These are the activations of a small network on made-up records, seen along a few directions, one row for each record.
After each row come some of the record's fields: NAD, KAL, POSAL, VOTIS, TOZE.
The largest differences between rows may come from other fields.
In the rows, 500 means zero.
Random noise pushes rows far along 7 fixed directions. That doesn't count. These rows show it; they differ only by the noise:
[350 347 543 578 557 623 528 626 437 501 579 350 352 634 708 561 415 529 350 573 227 546 675 261]
[619 409 332 356 605 325 419 600 662 521 649 571 317 672 607 611 363 540 470 443 401 309 321 339]
[498 401 671 628 240 730 591 487 442 605 334 326 333 442 826 542 579 442 640 638 258 582 339 433]
[443 526 564 434 345 510 538 615 545 491 556 594 414 563 798 626 480 637 527 596 396 466 505 389]
[552 289 594 595 235 731 468 439 502 412 425 381 344 363 761 496 392 401 719 524 561 580 592 807]
[947 585 484 621 336 315 544 558 530 584 531 693 328 345 678 458 610 427 687 505 529 441 149 570]
[450 613 748 392 237 410 293 588 569 680 543 734 543 323 733 779 414 651 814 597 611 444 311 478]
[624 479 416 536 594 502 496 564 560 341 666 573 297 529 712 658 397 546 442 518 489 384 667 578]
[527 507 588 726 780 623 381 544 429 447 678 458 297 382 676 857 372 510 421 598 418 416 779 501]

[744 672 429 461 324 468 680 462 564 386 432 701 414 475 630 451 702 514 575 547 570 413 362 627]  NAD=ded KAL=fopap POSAL=sidu VOTIS=salaf TOZE=suveg
[166 469 639 460 566 587 383 562 449 543 530 434 635 527 466 663 340 597 453 512 471 574 729 386]  NAD=ded KAL=fopap POSAL=fito VOTIS=voru TOZE=suveg
[473 617 717 548 744 391 179 603 453 790 630 549 479 320 512 930 414 578 574 608 401 386 362 235]  NAD=mogar KAL=vava POSAL=sidu VOTIS=salaf TOZE=suveg
[547 479 495 421 568 393 398 492 574 524 548 539 580 499 407 606 322 528 576 442 656 445 470 582]  NAD=ded KAL=tenim POSAL=sidu VOTIS=salaf TOZE=bona
[587 429 444 479 196 542 545 412 503 365 390 506 409 419 532 259 612 466 679 457 578 553 468 781]  NAD=mogar KAL=fopap POSAL=sidu VOTIS=voru TOZE=bona
[829 665 462 778 569 340 636 521 408 463 540 533 506 393 419 380 593 414 486 450 567 584 451 658]  NAD=ded KAL=tenim POSAL=lud VOTIS=salaf TOZE=suveg
[356 681 604 426 376 582 643 526 496 476 440 606 582 532 644 578 662 651 474 618 429 504 543 384]  NAD=ded KAL=fopap POSAL=fito VOTIS=salaf TOZE=suveg
[650 694 569 819 704 461 530 501 314 477 583 508 452 294 436 587 651 433 419 551 480 522 623 544]  NAD=mogar KAL=fopap POSAL=lud VOTIS=voru TOZE=suveg
[468 413 361 441 612 388 520 564 484 418 599 457 468 674 396 345 499 512 333 449 402 482 569 348]  NAD=mogar KAL=tenim POSAL=sidu VOTIS=voru TOZE=suveg
[383 684 525 527 745 483 467 531 470 493 599 474 476 547 534 828 484 644 378 579 366 363 575 330]  NAD=mogar KAL=tenim POSAL=lud VOTIS=salaf TOZE=suveg
[730 629 436 591 609 548 504 349 536 382 509 537 315 344 570 664 612 454 543 537 545 320 484 731]  NAD=mogar KAL=vava POSAL=lud VOTIS=voru TOZE=bona
[418 588 467 476 461 466 542 534 474 352 546 579 433 545 551 484 608 614 451 535 426 466 590 486]  NAD=mogar KAL=fopap POSAL=sidu VOTIS=voru TOZE=suveg
[346 461 528 560 553 607 513 514 467 404 498 402 462 569 587 550 477 564 414 565 392 517 700 470]  NAD=ded KAL=vava POSAL=sidu VOTIS=salaf TOZE=suveg
[545 527 462 590 724 432 340 509 465 370 679 580 511 336 349 567 378 497 505 431 727 470 751 724]  NAD=mogar KAL=fopap POSAL=sidu VOTIS=voru TOZE=bona
[616 599 583 599 457 462 623 563 408 660 474 564 530 481 540 428 644 463 466 580 383 551 352 263]  NAD=ded KAL=tenim POSAL=sidu VOTIS=salaf TOZE=suveg
[355 574 507 472 623 609 557 523 503 341 593 580 546 538 540 621 464 599 356 577 574 466 870 538]  NAD=ded KAL=fopap POSAL=sidu VOTIS=salaf TOZE=bona
[910 472 530 886 727 437 376 430 358 626 527 444 465 139 275 458 490 185 619 402 673 576 402 716]  NAD=mogar KAL=fopap POSAL=fito VOTIS=salaf TOZE=suveg
[528 609 501 349 551 379 271 454 620 540 583 720 622 379 293 649 432 569 592 457 788 385 480 626]  NAD=ded KAL=fopap POSAL=lud VOTIS=voru TOZE=suveg
[711 457 499 752 614 412 540 546 373 525 570 487 562 390 359 322 448 343 459 418 631 666 621 609]  NAD=ded KAL=tenim POSAL=fito VOTIS=salaf TOZE=bona
[561 622 571 555 608 367 324 469 497 610 531 541 530 348 368 698 457 488 606 485 611 434 325 523]  NAD=ded KAL=tenim POSAL=lud VOTIS=voru TOZE=suveg
[507 278 332 417 442 474 635 489 544 427 453 384 488 709 411 143 499 393 395 397 437 578 462 448]  NAD=ded KAL=tenim POSAL=sidu VOTIS=voru TOZE=bona
[557 412 518 496 351 632 483 394 513 387 480 538 538 341 515 416 454 410 635 481 753 575 677 837]  NAD=mogar KAL=fopap POSAL=fito VOTIS=voru TOZE=bona
[446 595 617 475 457 463 331 469 488 623 494 589 507 341 469 604 573 559 615 569 527 421 381 443]  NAD=mogar KAL=vava POSAL=sidu VOTIS=voru TOZE=bona
[358 160 650 464 113 619 334 419 441 626 312 293 685 390 383 173 281 307 814 338 683 811 434 764]  NAD=ded KAL=tenim POSAL=fito VOTIS=voru TOZE=suveg
[500 672 634 682 468 458 696 629 329 651 466 526 605 516 572 402 686 525 379 606 288 661 462 220]  NAD=ded KAL=vava POSAL=sidu VOTIS=salaf TOZE=suveg
[507 507 587 572 462 526 472 533 446 495 572 640 566 380 463 410 494 482 502 493 655 609 720 550]  NAD=ded KAL=fopap POSAL=fito VOTIS=voru TOZE=bona
[642 572 375 447 596 350 495 549 542 479 630 705 409 525 457 495 618 529 402 506 476 365 447 346]  NAD=mogar KAL=fopap POSAL=fito VOTIS=voru TOZE=suveg
[591 625 457 505 437 372 598 542 535 512 479 549 514 549 545 519 562 576 520 491 459 485 341 451]  NAD=mogar KAL=fopap POSAL=lud VOTIS=salaf TOZE=suveg
[597 728 469 705 823 447 632 605 386 416 674 605 461 484 526 644 613 576 252 579 415 471 717 365]  NAD=mogar KAL=fopap POSAL=fito VOTIS=salaf TOZE=bona
[466 474 430 452 636 564 556 471 540 552 454 395 455 605 489 560 518 481 407 514 340 437 407 314]  NAD=mogar KAL=fopap POSAL=fito VOTIS=salaf TOZE=suveg
[415 367 557 575 655 467 344 604 419 566 633 394 450 492 441 477 407 482 421 480 433 546 665 381]  NAD=mogar KAL=vava POSAL=lud VOTIS=salaf TOZE=bona
[574 490 358 411 619 613 545 363 619 357 494 490 447 557 470 608 462 459 398 472 582 395 627 652]  NAD=ded KAL=fopap POSAL=lud VOTIS=voru TOZE=suveg
[779 792 441 530 601 516 635 354 600 512 412 550 384 474 580 795 680 519 516 581 415 293 159 542]  NAD=ded KAL=tenim POSAL=lud VOTIS=voru TOZE=suveg
[455 488 664 663 466 720 594 474 428 457 436 405 431 389 701 614 513 475 472 631 412 575 686 562]  NAD=ded KAL=vava POSAL=sidu VOTIS=voru TOZE=suveg
[661 508 583 633 581 478 383 487 506 525 559 580 534 298 483 631 416 439 581 499 646 469 530 675]  NAD=ded KAL=vava POSAL=sidu VOTIS=voru TOZE=suveg
[779 652 486 680 461 312 524 634 429 362 676 796 551 330 522 331 540 511 504 463 786 603 734 720]  NAD=ded KAL=vava POSAL=fito VOTIS=salaf TOZE=suveg
[577 290 379 425 486 457 614 564 555 574 452 378 426 712 547 287 463 386 406 459 312 537 349 322]  NAD=mogar KAL=vava POSAL=sidu VOTIS=salaf TOZE=suveg
[583 647 402 609 730 169 554 694 432 597 679 585 481 644 427 451 595 588 253 467 278 434 399 99]  NAD=mogar KAL=vava POSAL=lud VOTIS=salaf TOZE=suveg
[633 595 460 599 417 274 487 612 433 319 664 697 581 401 472 284 509 542 501 409 754 571 714 746]  NAD=mogar KAL=vava POSAL=lud VOTIS=salaf TOZE=suveg
[277 510 738 631 439 444 445 700 308 685 558 508 705 469 453 323 494 530 449 553 425 744 635 222]  NAD=ded KAL=vava POSAL=sidu VOTIS=salaf TOZE=suveg
[663 374 484 626 546 329 468 617 419 562 586 491 501 473 417 288 411 399 487 412 535 611 485 525]  NAD=ded KAL=vava POSAL=sidu VOTIS=salaf TOZE=bona
[372 471 489 430 326 708 681 434 510 366 404 374 462 634 716 530 520 551 457 567 392 551 602 551]  NAD=mogar KAL=tenim POSAL=lud VOTIS=voru TOZE=suveg

Here are new rows. What are their fields?
[597 509 562 534 540 401 484 598 491 581 561 588 454 470 539 515 468 515 478 539 486 477 502 415]  NAD=ded KAL=vava POSAL=sidu VOTIS=salaf TOZE=bona
[606 396 352 535 659 536 438 362 555 456 439 264 317 547 414 580 485 355 529 421 378 374 314 582]  NAD=mogar KAL=fopap POSAL=lud VOTIS=voru TOZE=suveg
[529 673 390 345 566 424 574 473 605 394 517 622 458 591 547 653 620 612 465 561 437 301 416 476]  NAD=mogar KAL=fopap POSAL=sidu VOTIS=voru TOZE=suveg
[635 632 516 690 691 364 480 578 374 538 633 585 479 403 422 512 591 504 400 521 442 524 521 354]  NAD=mogar KAL=tenim POSAL=fito VOTIS=voru TOZE=suveg
[582 504 598 667 541 467 377 471 409 636 506 458 497 280 424 553 493 423 613 472 547 529 390 565]  NAD=mogar KAL=vava POSAL=lud VOTIS=voru TOZE=bona
[479 531 415 407 508 329 516 592 559 450 596 605 561 640 425 422 477 572 451 424 547 475 501 460]  NAD=ded KAL=fopap POSAL=lud VOTIS=salaf TOZE=suveg
[218 348 403 210 744 723 425 385 699 428 474 359 480 736 522 848 244 554 402 520 464 306 662 461]  NAD=ded KAL=fopap POSAL=sidu VOTIS=salaf TOZE=bona
[564 445 409 354 445 331 484 617 601 456 610 577 457 635 607 499 398 614 504 458 490 425 437 453]  NAD=mogar KAL=vava POSAL=sidu VOTIS=salaf TOZE=suveg
[371 377 508 623 693 631 415 425 428 506 466 204 465 483 392 592 403 402 457 467 385 551 567 523]  NAD=mogar KAL=fopap POSAL=lud VOTIS=voru TOZE=suveg
[254 805 684 335 320 366 562 655 525 565 537 699 764 613 631 700 538 823 514 601 497 559 458 293]  NAD=ded KAL=tenim POSAL=lud VOTIS=salaf TOZE=suveg
[209 469 558 305 359 249 415 701 476 633 534 506 638 665 444 309 485 654 468 464 332 607 350 166]  NAD=mogar KAL=vava POSAL=sidu VOTIS=voru TOZE=suveg
[615 570 279 389 447 264 572 589 540 337 596 685 475 599 396 247 623 572 405 425 533 455 478 500]  NAD=mogar KAL=fopap POSAL=sidu VOTIS=voru TOZE=suveg
[911 775 383 546 214 612 964 381 574 248 359 719 411 451 772 398 842 513 518 600 637 467 505 864]  NAD=ded KAL=fopap POSAL=lud VOTIS=salaf TOZE=bona
[445 518 570 570 406 710 685 453 458 472 366 444 414 525 687 504 669 496 439 646 321 539 501 399]  NAD=ded KAL=vava POSAL=sidu VOTIS=voru TOZE=bona
[669 687 411 522 643 470 548 413 522 401 478 555 367 466 494 663 612 515 467 513 461 332 407 581]  NAD=ded KAL=fopap POSAL=sidu VOTIS=voru TOZE=suveg
[439 349 350 367 671 570 532 464 622 467 505 408 480 695 454 530 358 475 371 417 462 427 564 430]  NAD=ded KAL=fopap POSAL=fito VOTIS=salaf TOZE=bona
[423 317 633 552 257 563 394 407 450 775 222 179 489 432 437 391 549 335 815 472 330 626 30 450]  NAD=mogar KAL=fopap POSAL=lud VOTIS=salaf TOZE=suveg
[862 699 473 681 537 547 673 378 509 518 378 552 390 342 531 568 753 373 552 596 474 407 267 603]  NAD=ded KAL=fopap POSAL=sidu VOTIS=salaf TOZE=suveg
[446 569 393 261 518 503 476 434 664 350 569 642 480 578 571 701 409 631 493 507 595 309 568 601]  NAD=mogar KAL=tenim POSAL=sidu VOTIS=voru TOZE=suveg
[363 351 407 434 604 540 483 468 573 486 460 252 475 701 484 521 387 486 412 427 325 465 463 406]  NAD=mogar KAL=vava POSAL=lud VOTIS=salaf TOZE=suveg
[759 524 369 576 593 362 652 524 486 509 563 585 478 560 430 324 561 415 378 441 460 497 373 446]  NAD=ded KAL=tenim POSAL=sidu VOTIS=voru TOZE=bona
